Each row below holds a small network's activations on one input, seen along a few directions.
Each table varies a few parts of the input and shows all the possible inputs, shuffled.
Descriptions start from the smaller parts, as in this example, which fits no table here: one of 5 places around a ring, together with either a single point or (one of 2 separate values, together with one of 4 places along a line) or one of 9 places along a line.
Shared parts are said once, and a part with two or three values counts as separate values.
In the rows, 128 means zero.

Rows:
x1: [132 150 139 156 154 106 127  81 115 173 148  70 228 135 130]
x2: [132 146  32 109 105 201 156 210 105  79 120 199  70 105 119]
x3: [145 101  31  87 123 202 118 207 127 113  99 188  84 116  81]
x4: [139 165 189 157 142 101  96  81 189 174 136 103 169 132 187]
x5: [ 99  87 158 148 111  63 151  67  84 108 137  65 166 152 102]
x6: [142 148 174 146 158  77 103 113 126 148 174  80 197 121 177]
x7: [140 172 216 139 156 106 126  92 165 192 126 106 176 152 179]
x8: [111 114  36  80 126 187 113 213 131 118  97 209  92  95  61]
x9: [157 139  44 130 122 199 142 211 113  83 108 201  67 111 100]
x10: [ 90 101 205 148 114  78 130  62 154 121 129  83 107 140 159]
x11: [153 143  26 103 116 187 129 207 120 108 123 184  56 112  83]
x12: [116  88 187 136 125  84 115  52  99 116 151  80 129 135 137]
x13: [109 110 226 126 112  72 158  67 137 132 117  99 122 158 149]
What do these inputs look like to the network?
> either one of 5 places along a line or (one of 2 separate values, together with one of 4 places along a line)
Which other rows does x6 become when the choice among 2 separate values takes its other values? List them by row number.
> x12
Which other rows does x7 become when the place on the line of 4 takes its other values? List them by row number.
> x1, x4, x6

Rows:
x14: [114 116 160 105 155 130  98 156 176 149 124 130 120 107 157]
x15: [109 104 193 136 111  94 142  54 147 138 113  97 119 158 128]
x16: [151 155 108 121 148 164  91 162 175 151 122 163 101 109 136]
x17: [118 171 153 120 140 126 143 157 159 161 116 149 146 129 142]
x18: [119 117 146 142 143  84 121 110 131 160 129  67 183 145 118]
x19: [153 130 151 110 119 126 133 104 108 131 130 153 125 148 124]
x20: [118 146 118 152 138 109 133 110 113 147 131 107 218 137 119]
x21: [161 164 110 135 121 147 152 154  97 104 155 141 119 128 164]
x22: [107  70  93 106 101 157 143 119 113  92  86 166  71 135  64]
x23: [102 101 136 123 140  91  97  97 113 134 157  88 179 111 129]
x24: [117 115  60 120 101 164 161 178  84  67 118 151  57 118  99]
x25: [121  85  46 111 128 151 125 181  95 112 108 132 142 113  54]
x26: [116 110  68  91 134 184 131 218 150 126  83 179  76 109  87]
x27: [121 131 187 132 120  95 151  82 113 136 119 128 142 155 118]
x28: [107 150 169 112 129 112 135 134 183 169 117 116 117 137 150]
x29: [143 119 143 131 111 122 106  69 123 125 135 147  94 135 112]
x30: [142 138  87 138 128 126  90 105 115 135 159 121 161 119 109]
x31: [125 110 155 145 134 109 124 131 121  96 150  99 108 111 172]
x32: [133 135 163 158 126 100 157 125 134 118 135  79 108 141 162]
x33: [148 167 108 106 141 176 124 172 161 152 120 171 139 120 157]
x34: [150 151  93 167 112 156 122 113 123  95 150 135  95 115 156]
x35: [102  81 185 126 117 103 107  57 134 117 128 112 118 132 137]
x36: [152 147  93 119 137 130 120 139  96 143 154 126 196 126 122]
x37: [142 159 146 165 137 117 166 148 109 111 135 113 137 134 156]
Changing only one part turns x17 into x20. The same change can be made to x33. Which row results?
> x36
What do these inputs look like to the network?
> one of 4 separate values, together with either a single point or one of 5 places around a ring
Which other rows does x30 become when the choice among 4 separate values takes its other values? List them by row number.
> x16, x29, x34
A walk changes only the place on the ring of 5. It starts at x29 and steps to x19. List the rest of the walk in order.
> x27, x15, x35

Rows:
x38: [158 123  36  98 123 190 100 197 120  88 141 192  52 101  87]
x39: [115 107 133 167 146  94 133  69  80 121 157  71 191 135 108]
x40: [138 117  55  76 124 203 133 207 100  95 120 211  74  99 110]
x41: [121 134  62  98 110 184 173 234 100  83  88 192  73 116  84]
x42: [ 96  56 169 108 107  91 110  56 110 149 110  90 125 154  81]
x43: [143 138 157 182 127  76 126  89  90 121 178  78 199 140 171]
x44: [ 86  74 205 126 118  94 120  50 167 126  99 117 101 161 132]
x45: [158 148 232 162 135  94 151  75 164 142 141  84 123 140 214]
x46: [142 135  25 129  98 204 117 187 126  85 116 182  65  91  87]
x47: [112 156 124 115 177 130  91 193 197 195 128 104 193  97 170]
x48: [144 177 185 167 138  85 132  76 115 131 162  67 162 150 207]
x49: [128 140  26 112 103 190 179 206 122 105 101 177  69 132  85]
x50: [112  85 134 119 116  70 127  69  90 116 131  87 176 128  82]
x51: [ 96 139 237 140 119  83 133  58 172 148 126 121  85 139 164]
x52: [171 191 140 122 178 132  95 154 167 217 121 147 232 138 137]
What do these inputs look like to the network?
> either one of 2 separate values or one of 5 places around a ring or one of 8 places around a ring
A walk changes only the place on the ring of 8. It starts at x48 and steps to x43. List the rest of the walk in order.
> x39, x50, x42, x44, x51, x45

Rows:
x53: [148 153  94 126 161 135 111 171 122 167 131 132 221 110 110]
x54: [101 104 111 132 104 159 145 131 135  97 110 142  80 124 119]
x55: [146 111  83 140 133 125 144 168  83 113 134 116 150 125 103]
x56: [112 120 246 155 128  52 124  43 147 140 145  77 163 147 181]
x57: [117 104  69 146 108 137 143 123  82 100 121 134 137 137  77]
x58: [116 115 121 126 102 161 151 123 147 111 102 150  59 146 112]
x59: [156 180 142 107 142 154 113 163 172 175 105 169 140 121 157]
x60: [134 135 125 121 122 140 144 162 121 101 119 142  90 103 150]
x61: [151 143 137 118 119 142 149 156 134 117 108 153  71 122 142]
x62: [ 96  74 128  93 120 135 131 142 123 104 105 143  75 126 100]
x63: [127 124 197 152 133  46 132  31  95 145 148  44 218 158 145]
x64: [109  88  93 101 106 132 110 105 110 109 131 146  88 118  78]
x65: [125  89  90  95 109 123 127 118  64  96 116 145 134 126  64]
x66: [126 120 220 158 130  54 100  26 127 149 157  58 173 144 167]
x67: [138 135  89 136 125 135 122 142 116 108 141 125 104 110 123]
x68: [157 133 105 139 155 149 111 173 132 135 157 120 139 125 148]
x69: [121 100  82 137 107 151 118 110 116 100 128 135  93 125 102]
x70: [123 160 116 132 135 155 140 167 147 134 138 139 120 120 169]
x71: [138 159  79 145 146 135 140 159  97 128 153 129 179 130 119]
x72: [114  80 142  90 116 137 139 140 138 120  99 154  57 141  90]
x73: [147 150 136 125 146 154 140 181 162 148 126 139 103 148 163]
x74: [140 178  99 122 152 148  86 147 156 162 137 141 173 102 133]
x75: [109 138 252 159 132  65 137  30 174 147 143  85 149 160 160]
x76: [122 178 116 117 142 147 116 163 173 167 119 154 157 104 158]
Changing only one part turns x70 into x71. The same change can be made to x62. Which row results?
> x65
What do these inputs look like to the network?
> one of 4 places along a line, together with either a single point or one of 5 places along a line
Which other rows does x73 become when the place on the line of 5 takes its other values? List them by row number.
> x58, x59, x61, x72
A walk changes only the place on the line of 4. It starts at x61 and steps to x60. List the rest of the walk in order.
> x67, x55

Rows:
x77: [129 137 122 122 133 140 127 151 142 135 122 138 123 123 134]
x78: [122 108 115 120 116 135 128 123 118 112 121 138 102 128 107]
x79: [142 153 116 133 145 133 118 150 135 145 138 126 159 120 143]
x80: [134 126 106 133 133 124 122 130 106 126 140 117 159 124 116]
x81: [128 122 110 127 125 128 132 130 109 122 128 127 139 129 109]
x82: [137 148 122 127 138 138 128 151 138 141 126 137 140 125 137]
x83: [115 126 238 158 134  52 124  30 144 156 148  61 177 154 171]
x84: [130 133 127 119 128 144 125 143 146 131 120 148 104 124 134]
x85: [120 112 110 123 121 130 131 130 114 116 124 129 122 127 107]
x86: [130 135 128 123 124 146 135 147 141 121 120 148  92 125 139]
x87: [121 110 115 124 111 137 138 125 115 103 121 138  91 129 112]
What do these inputs look like to the network?
> either a single point or (one of 2 separate values, together with one of 5 places along a line)
